These are the activations of a small neural network, seen along a few directions. Each row is one input.
Each table varies a few parts of the input and shows all the possible inputs, shuffled.
Descriptions start from the smaller parts, as in this example, which fits no table here: one of 8 places around a ring, together with either a single point or one of 9 places along a line or (one of 3 separate values, together with one of 4 places along a line).
Shared parts are said once, and a part with two or three values counts as separate values.
In the rows, 128 means zero.

Other details of the inputs vary at random and push rows far along two fixed directions, the same in every table; ignore that.
To show where, the next rows are all for the same input, with only those details redrawn:
[138 143 137 121 135 121 130 124 122 115 121 144 134 114 128]
[111  83 131 107 139 123 125 125 145 142 135 125  99 146 141]
[135 143 134 121 129 118 121 122 130 111 138 139 141 104 134]
[128 117 135 115 139 123 132 125 129 128 121 138 116 132 132]

Rows:
r1: [126 115 134 114 138 122 129 125 132 128 126 136 117 130 134]
r2: [140 147 120 129 121 133 108 127 143 129 146 113 155 121 126]
r3: [145 148 133 143 136 143 153 125 108 137 104 126 125 135 112]
r4: [107 135 123 143 106 116 117 124 115 114 162 130 150  99 139]
r5: [131  94 121 121 137 130 117 132 160 155 127 108 103 155 151]
r6: [113  92 136 110 149 124 128 124 145 150 139 115  98 145 146]
r7: [125  98 125 117 146 126 125 123 155 158 135 107  97 148 148]
r8: [123 147 135 117 131 127 118 120 128 124 158 120 147 112 122]
r9: [145 157 133 127 143 135 142 123 118 141 108 126 131 139 108]
r10: [125 147 112 158 110 129 128 139 118 121 114 134 140 125 127]
r11: [104  86 135 121 133 139 135 124 129 148 147 109 103 147 130]
r12: [137 141 118 145 107 138 111 128 138 120 157 110 157 107 136]
r13: [154 150 141 123 148 144 175 143  84 133  30 159 109 174  74]
r14: [129 134 122 135 104 134 124 133 122 103 137 128 147 109 116]
r15: [122 123 117 153 119 130 131 136 125 146 124 116 127 144 142]
r16: [133 153 127 156 132 127 151 128 102 142 107 128 127 134 126]
r17: [115 148 132 149 121 118 130 125 107 125 148 127 144 107 136]
r18: [132 143 113 128 115 132 104 132 146 116 141 123 151 120 117]
r19: [148 138 133 125 133 125 141 137 121 117  85 145 122 134 117]
r20: [126 114 115 138 115 144 126 137 135 127 122 123 123 140 119]
r21: [132 144 138 116 136 134 141 126 106 125 109 144 131 136 101]
r22: [119 122 131 128 116 135 128 123 117 116 146 129 135 116 121]
r23: [116 138 117 147 101 120 125 136 115 110 133 131 147 109 130]
r24: [140 143 114 133 115 121  98 131 158 109 145 126 148 104 141]
The inputs of r24 and r7 match in every part but one. If r10 is changed in the same way as r24 into r7, which row does it become?
Answer: r16
What do these inputs look like to the network?
Answer: one of 4 places along a line, together with one of 6 places around a ring
Which other rows does r2 become when the place on the line of 4 takes its other values? List them by row number.
Answer: r5, r12, r15
Which other rows does r14 become when the place on the ring of 6 takes its other values? List them by row number.
Answer: r3, r11, r12, r20, r22
Which other rows does r19 become when the place on the line of 4 takes its other values? List them by row number.
Answer: r13, r14, r23
